A small network was trained on made-up records. Each row is its average activation on records with the value named, seen along a few directions.
Values that are neighbours, or in one group, have similar rows; names and order tell nothing.
(in the rows, 500 means zero)
Strong random noise was added to every row along 6 fixed directions; ignore it. To show where, here is one row again and again, with new noise each time:
[567 607 426 639 590 411 440 350 574 407 457 659 319 580 498 444 396]
[737 327 381 542 454 518 544 378 430 485 475 558 446 560 529 436 700]
[670 385 579 557 613 591 489 388 496 501 528 470 436 533 372 514 483]
[539 556 434 401 489 535 564 494 524 380 579 577 477 526 433 404 638]
[409 882 737 546 469 563 561 405 628 389 301 306 564 370 458 554 509]
[426 499 502 415 612 568 551 491 549 555 627 475 509 567 412 549 465]
[417 530 459 601 530 471 554 352 541 690 389 400 518 577 636 653 456]
[430 335 512 516 589 387 470 688 453 631 604 362 584 408 592 566 446]


Values of Tun:
z4: [402 735 550 522 476 458 525 543 544 406 470 520 437 514 483 462 430]
z5: [525 488 474 637 457 454 347 441 531 498 427 612 382 494 551 465 364]
z9: [476 363 560 581 693 566 428 521 557 625 641 554 364 591 350 596 224]
z7: [596 632 509 481 333 525 590 493 473 372 358 437 568 400 578 422 787]
z2: [672 536 512 541 433 573 490 334 445 395 392 525 482 512 496 436 585]
z6: [486 436 641 550 505 443 385 535 476 470 473 491 522 424 515 530 370]
z3: [258 717 664 430 533 479 482 669 529 456 557 446 609 451 506 543 356]
z8: [536 377 511 650 403 424 487 543 429 659 316 298 644 364 646 605 589]
z10: [560 474 602 409 444 563 473 480 442 434 446 541 553 458 395 437 493]
z1: [462 482 454 476 479 526 453 496 526 558 445 523 446 519 459 544 355]
A value of Tun combines one of 5 hidden first parts with one of 2 second parts; all combinations occur once.
z6 and z10 share the first part; z6 and z3 share the second. Which value has the first part of z3 and the second part of z10? -> z2
z7 and z4 share the first part; z7 and z8 share the second. Which value has the first part of z8 and the second part of z4? -> z9

Values of Pega:
c4: [466 526 325 431 268 512 543 699 512 444 613 627 453 523 604 427 629]
c3: [586 468 368 731 718 395 375 482 514 411 612 744 255 622 323 404 347]
c8: [505 288 503 473 413 397 350 514 479 456 539 692 532 410 522 439 463]
c1: [481 579 492 525 536 520 557 316 436 557 453 507 480 693 635 547 454]
c7: [634 524 555 531 434 561 525 229 431 511 251 414 609 544 616 544 609]
c5: [174 528 473 317 645 465 655 685 564 767 748 308 650 668 595 675 457]
c6: [505 635 476 503 650 613 526 273 653 439 466 622 296 591 256 539 478]
c9: [193 653 474 370 681 474 423 600 568 478 803 722 399 658 351 486  17]
c2: [347 475 253 582 582 268 523 471 540 749 483 446 543 496 834 553 474]
c10: [619 486 449 270 261 762 650 524 515 425 390 470 559 439 301 448 821]
A value of Pega combines one of 5 hidden first parts with one of 2 second parts; all combinations occur once.
c6 and c3 share the first part; c6 and c10 share the second. Which value has the first part of c10 and the second part of c3? -> c4
c2 and c5 share the first part; c2 and c8 share the second. Which value has the first part of c8 and the second part of c5? -> c9

Values of Gimit:
t6: [367 630 533 458 444 811 704 277 589 708 612 448 477 758 417 658 504]
t14: [381 610 509 711 699 123 334 685 443 465 476 596 404 516 749 444 134]
t2: [533 348 582 482 717 765 612 436 544 698 638 195 580 594 282 689 552]
t15: [635 340 328 649 520 594 562 378 497 723 478 474 414 707 450 646 564]
t1: [348 366 444 431 350 478 512 644 408 608 543 519 688 500 637 547 531]
t3: [590 339 395 447 246 448 519 484 299 507 332 479 700 395 695 415 734]
t8: [690 223 641 732 568 428 470 269 439 824 286 227 625 460 787 712 484]
t7: [560 402 428 524 403 511 547 588 482 512 420 522 461 456 396 487 536]
t5: [504 354 331 576 451 349 439 588 313 589 589 597 478 587 725 550 440]
t11: [760 591 568 513 464 639 594 113 411 412 198 488 508 558 416 453 682]
t4: [566 450 476 588 557 504 416 430 562 561 290 458 432 386 499 560 408]
t10: [198 811 396 280 285 631 673 411 690 451 526 676 466 666 444 462 575]
t13: [662 402 587 669 702 391 379 489 489 412 662 606 258 510 469 396 386]
t12: [623 219 634 706 597 343 266 430 519 601 389 437 382 429 623 581 191]
t9: [541 309 383 222 526 690 602 502 499 559 677 439 654 511 348 547 822]
A value of Gimit combines one of 5 hidden first parts with one of 3 second parts; all combinations occur once.
t1 and t10 share the first part; t1 and t3 share the second. Which value has the first part of t3 and the second part of t10? -> t12
t6 and t5 share the first part; t6 and t13 share the second. Which value has the first part of t13 and the second part of t5? -> t14
